Each row below holds a small network's activations on one input, seen along a few directions.
In each table, some parts of the input vary, and every possible input appears once, in random order.
Descriptions start from the smaller parts, as in this example, which fits no table here: one of 8 places around a ring, together with either a single point or one of 9 places around a ring or (one of 3 separate values, together with one of 4 places along a line).
Shared parts are said once, and a part with two or three values counts as separate values.
In the rows, 128 means zero.

A family of inputs:
row 1: [133 131 138 113 115 122 130 143  98 127 113 102 129 114 116]
row 2: [133 135 119 114 150 114 106 102 143 108 113  99  88 125 110]
row 3: [ 78 159 108 196  35 170 157 106 178 202 178 200 168 198 127]
row 4: [134 138 129 129 137 138 122  92 139 122 122 131 112 125 134]
row 5: [135 140 126 139 126 144 125  87 141 124 128 142 123 117 145]
row 6: [133 136 122 122 142 124 113  97 143 113 117 114  99 123 122]
row 7: [132 112 132 128 154 124 135 154 130 121 140 142 139 133 138]
row 8: [127 129 136 129 103 144 135 134  95 142 121 133 148 105 143]
row 9: [133 130 136 122 107 128 133 138  99 135 117 116 138 107 131]
row 10: [128 125 132 103 125 117 119 149 101 123 104  89 119 115 105]
row 11: [134 107 126 110 166  99 122 160 133 107 131 112 121 139 115]
row 12: [134 112 131 141 142 126 137 147 133 124 145 153 149 127 151]
row 13: [131 109 129 117 161 113 130 157 131 117 135 129 130 136 127]
What do these inputs look like to the network? -> either a single point or (one of 3 separate values, together with one of 4 places along a line)
Change only the place on the line of 4 in row 9. List by row number the other rows that result. -> row 1, row 8, row 10

A family of inputs:
row 14: [140 137 129 109 159 116 115  95 134 110 113 106  84 121 121]
row 15: [140 139 125 110 144 116 110  91 127 116 105  99  87 110 121]
row 16: [133 100 131 118 165 114 136 192 122 105 135 125 142 117 130]
row 17: [ 78 177  99 209  26 187 149  51 206 201 183 219 158 198 136]
row 18: [ 85 150 120 209  16 184 169 134 165 220 190 227 211 200 143]
row 19: [147 144 131 112 131 121 106  79 111 115  99  93  92 101 125]
row 20: [139  99 135 112 156 114 125 176 105 114 126 120 149 122 131]
row 21: [135 129 118 107 167 121 113 104 153 106 110 112  89 117 121]
row 22: [133 119 146 108 116 120 136 161  74 116 110  99 149  99 128]
row 23: [136 128 121 117 180 118 120 114 166  95 119 118  83 119 124]
row 24: [135 108 136 111 141 113 126 174  95 118 125 109 145 122 121]
row 25: [134 108 145 112 135 113 131 164  79 120 118 109 146 112 134]
Changing only one part turns row 22 into row 19. The same change can be made to row 18. Which row results? -> row 17
What do these inputs look like to the network? -> one of 2 separate values, together with either a single point or one of 5 places along a line

A family of inputs:
row 26: [125 108 146 122 142 129 130 145  89 104 131 127 155 107 150]
row 27: [146 150 129 116 113 133 119 114 133 156  93 102  99 113 110]
row 28: [141 128 127 125 166 117 126 112 164 131 127 132  97 135 130]
row 29: [148 117 148 113 138 130 139 153  90 123 124 133 143 103 155]
row 30: [162 131 137 116 144 136 124 100 114 133 105 136 110  92 154]
row 31: [161 113 132 129 153 114 137 172 153 148 132 139 121 134 129]
row 32: [156 113 153 115 140 137 142 157  97 140 114 137 143  91 157]
row 33: [130 108 124 139 153 109 123 162 143 113 146 129 132 150 123]
row 34: [ 83 175 105 216  17 189 153  62 188 205 185 219 169 188 142]
row 35: [109 119 131 113 115 122 120 160  97 129 118 103 139 139 101]
row 36: [115 131 125 122 141 135 124  89 114  77 126 120 133 100 146]
row 37: [155 130 122 125 160 123 124 119 170 145 121 139  89 125 130]
row 38: [147 131 140 110 110 126 130 168 110 160 103 110 130 123 106]
row 39: [100 137 111 110 114 123 112  98 123 105 119  91 110 132  98]
row 40: [114 143 117 118 114 133 109 108 123 122 112  93 101 126 103]
row 41: [ 90 114 123 109 114 115 129 154  98 110 125 102 147 139  97]
row 42: [131 128 120 138 158 113 112 108 164 107 138 126 101 139 120]
row 43: [157 139 137 124 138 133 127  98 112 112 112 126 113  98 150]
row 44: [139 133 132 129 138 131 113  91 111  93 123 121 121 107 143]
row 45: [132 149 129 105 119 132 121 111 122 143 101  99  99 123 108]
row 46: [ 80 155 113 214  19 182 167 114 166 213 193 225 205 192 145]
row 47: [110 125 109 128 160 109 116 104 165  92 144 127 109 140 121]
row 48: [106 103 117 128 159 107 131 158 142  99 150 130 146 152 124]
row 49: [117 112 133 128 131 118 128 139  95  83 138 122 162 109 147]
row 50: [149 115 130 131 154 111 137 169 147 132 138 133 125 142 129]
row 51: [125 123 139 104 118 120 132 165  98 151 110 108 133 132 107]
Changing only one part turns row 37 into row 31. The same change can be made to row 34. Which row results? -> row 46
What do these inputs look like to the network? -> one of 2 separate values, together with either a single point or (one of 3 separate values, together with one of 4 places along a line)
Change only the choice among 2 separate values in row 42. List by row number the other rows that result. -> row 33

A family of inputs:
row 52: [189 111 155  59 219  76 112 168  97  92  62  42  65  78 127]
row 53: [131 100 142 150 131 144 122 173 115 137 147 169 174 122 163]
row 54: [136 161 122 139  74 150 138  95 111 142 125 124 139 108 130]
row 55: [137  83 140  67 198  85 102 143  71  28  72  49  89  64 113]
row 56: [105 114 129 133 140 136 161 173 112 153 147 145 166 153 130]
row 57: [154 130 104 151 141 120 124  88 168 122 154 164 112 124 157]
row 58: [108 152 128 120  51 132 108 113 118 149 124 119 120 139  97]
row 59: [113 137  93 138 141 121 135 104 181 139 148 150 100 137 126]
row 60: [109 108 149 141 120 123 139 179 122 140 138 126 166 188 104]
row 61: [131 147 123 143  89 170 111  90  95 150 123 141 140 104 155]
row 62: [116 111 165 143 137 151 148 170 128 131 134 154 179 149 137]
row 63: [102 135 119 128 142 123 122  98 184 137 136 136 107 180 104]
row 64: [111 155 126 133  65 135 136 106 112 151 125 126 120 113 119]
row 65: [149 148  97 148 142 126 136  93 179 122 158 146 115 133 131]
What do these inputs look like to the network? -> either one of 2 separate values or (one of 3 separate values, together with one of 4 places along a line)
Start at row 58 and move only the place on the line of 4, one step at a time. The first step leads to row 64. Which rows follow, in order? -> row 54, row 61
